A small network was shown many inputs. Here are its activations along a few directions, one row for each input.
Each table varies a few parts of the input and shows all the possible inputs, shuffled.
Descriptions start from the smaller parts, as in this example, which fits no table here: one of 5 places around a ring, together with either a single point or one of 9 places around a ring or (one of 3 separate values, together with one of 4 places along a line).
Shared parts are said once, and a part with two or three values counts as separate values.

Other details of the inputs vary at random and push rows far along two fixed directions, the same in every table; ignore that.

Table:
r1: [-12 -18  -9 -26   1  -9  15  28  21  -6  -6   6]
r2: [ 43  -8 -13  34  43  -1  34 -45 -41  19  46 -48]
r3: [ -4  11  15 -21  -1   1 -17  -2  -3  13  -8  47]
r4: [ 51 -58   6  -1 -46 -40 -64  26  53   5  28  37]
r5: [-48  26   2 -12 -36  17   3  -8   1 -27 -15  -2]
r6: [ 57   2  -1  43  37  17  42 -54 -43  14  43 -25]
r7: [-50  26 -24 -12   3  13   2  10  18   5 -29   7]
r8: [-40   6 -11 -21  -5  13  20  28  -1 -28 -34 -14]
r9: [ 61  -4   2  46  50  25  42 -44 -28   7  37 -31]
r10: [ 34   9 -20  54  11  14  22 -62 -14   9  70 -42]
r11: [ 70 -47  17  -6 -14 -45 -56  19  31   4   4  60]
r12: [-49   8 -15  -3  -2  14   2  32   3 -10 -41  -7]
r13: [-41   6  13 -34  21  11  25  11  -1 -10 -33  -7]
r14: [-30  33  11 -15  -6  23 -11  -3 -25  -9 -36  25]
r15: [-50  11  11 -23 -28  26  26  -2   3  -6  -7  -1]
r16: [-35  16  22  -7  18  28  15   7   2   4 -43  24]
r17: [ 35   9 -23  43  49   4   2 -48 -41  31  51 -38]
r18: [-56   8  10  -3 -14  35   8  13  23   3 -20   0]
r19: [ 39   6 -24  52  56   5   6 -48 -20  27  37 -42]
r20: [ 58 -76  18 -14 -42 -38 -34  38  45 -12  34  24]
r21: [ 54 -70  17 -16 -53 -46 -32  26  28  -3  40  29]
r22: [-26  34  12 -18  -8  11   7 -13 -16 -29 -37  23]
r23: [-56  28   1 -15 -25  31  -6  -5   4   7  -2   9]
r24: [-47  12 -13 -29  -8   6  30  12  -4  -3 -19   0]
r25: [-23   4 -20 -20  -8 -12 -17  15   8  15   4  22]
r26: [-50  30 -21 -24  -5  -1  17  -2   5  -9 -16   7]
r27: [-45  25  -1 -22   2   6 -18   5 -25  -5 -31   2]
r28: [ 53  15 -12  60  49  24  13 -56 -21  24  32 -19]
r29: [ 70 -64  27  -1  -9 -43 -44  35  27   5   3  53]
r30: [ 35 -12 -13  53  59   6  16 -30 -22  27  32 -46]
r31: [-42  22  -3 -12   9   7 -14   6  -5 -10 -46  -3]
r32: [ 64 -76  18 -29  -6 -64 -35  41  25  -9  13  25]
r33: [ 32 -10 -35  60  43  10  21 -19 -10  25  41 -44]
r34: [-23  80  42  -9 -19  10  24  26  29  19 -26 -26]
r35: [ 41 -33  26 -22 -20 -28 -10  13  -3 -10  -4  40]
r36: [  7  11 -11  49  25  52  49 -42 -18   1  41 -64]
r37: [-52  24   0  -6 -18  33  -3  -3  26   3 -17   5]
r38: [ 45 -53   8 -12 -53 -41 -66  26  31   9  41  42]
r39: [ 52  19  -9  45  38   9  28 -66 -32   7  43 -16]
r40: [-43  11 -14 -23 -18   5  21  19 -15 -19 -30  -8]
r41: [ 40  10 -22  40  46  -9  21 -59 -31  12  49 -41]
r42: [-45  27 -22 -17 -16  -3   7   5  -5 -25 -26  -1]
r43: [ 86  -4  48  -2 -46 -67 -37  57  55  22  22   6]
r44: [ 58 -51   6 -26 -16 -77 -48  16  20  -7  22  37]
r45: [-23  12  25 -20   3  26  21  10 -12 -31 -47   9]
r46: [-39  10   9 -30  -2   1  15   8 -26 -18 -37  -9]
r47: [-45  23 -25  -6  -7  11  -9  16   7 -11 -38  -2]
r48: [-50   5   9   3 -24  34  -3  20  12 -13 -30  -9]
r49: [-49  26 -23 -15 -15   9 -12  16 -13  -6 -24   3]
r50: [-12 -20  10  -7  11 -13 -18  27   2  -3 -29   3]
Each input here is: one of 2 separate values, together with either a single point or (one of 4 places along a line, together with one of 6 places around a ring).
The inputs of r2 and r46 match in every part but the choice among 2 separate values. If r9 is changed in the same way as r2 into r46, which row does it become?
> r45
Change only the place on the ring of 6 in r20. List by row number the other rows that result.
> r4, r5, r21, r38, r48
Change only the choice among 2 separate values in r37. List by row number the other rows that result.
> r4
Change only the choice among 2 separate values in r12. List by row number the other rows that result.
> r33
Change only the place on the line of 4 in r4. List by row number the other rows that result.
> r11, r31, r47

Table:
r51: [-77  45  13 -18  -7  35  32  27  -2 -28 -65 -31]
r52: [ 53 -48  15 -34  15 -64 -30  31  27  15  -3  54]
r53: [-91  88 -24  36  24  76  26 -30 -38   7 -37 -58]
r54: [ 75 -10 -17  61  61   6  39 -48 -58  -1  35 -59]
r55: [ 23 -36  -7 -12  -5 -29  -3  -3  -9  -3  31   7]
r56: [ 64 -28  49 -30 -25 -44 -32   9  26   7  11  72]
r57: [ 68  40   7  85  14  34  28 -63 -23  24  65 -63]
r58: [ 40 -28  -7   5  21 -27 -38 -10 -10  18  14  29]
r59: [ 33 -66  13 -14 -38 -30 -30  44  52   0  22  26]
r60: [-92  40 -21 -29   1  34  14 -19 -22 -25 -47  15]
r61: [-79  39  14 -45 -13   7   1  49  32  -1 -69  17]
r62: [-96  32 -15 -42 -49  19 -13  28  29 -18 -44  28]
r63: [ 24 -46   2 -29 -51 -46 -33  40  46   4  36  16]
r64: [ 54 -22 -20  68  53  30  39 -56 -49   2  51 -53]
What is each input in this table made of?
> one of 2 separate values, together with either a single point or one of 6 places around a ring
The inputs of r60 and r62 match in every part but the choice among 2 separate values. If r58 is changed in the same way as r60 into r62, which row does it become?
> r53
Change only the choice among 2 separate values in r64. List by row number the other rows that result.
> r59
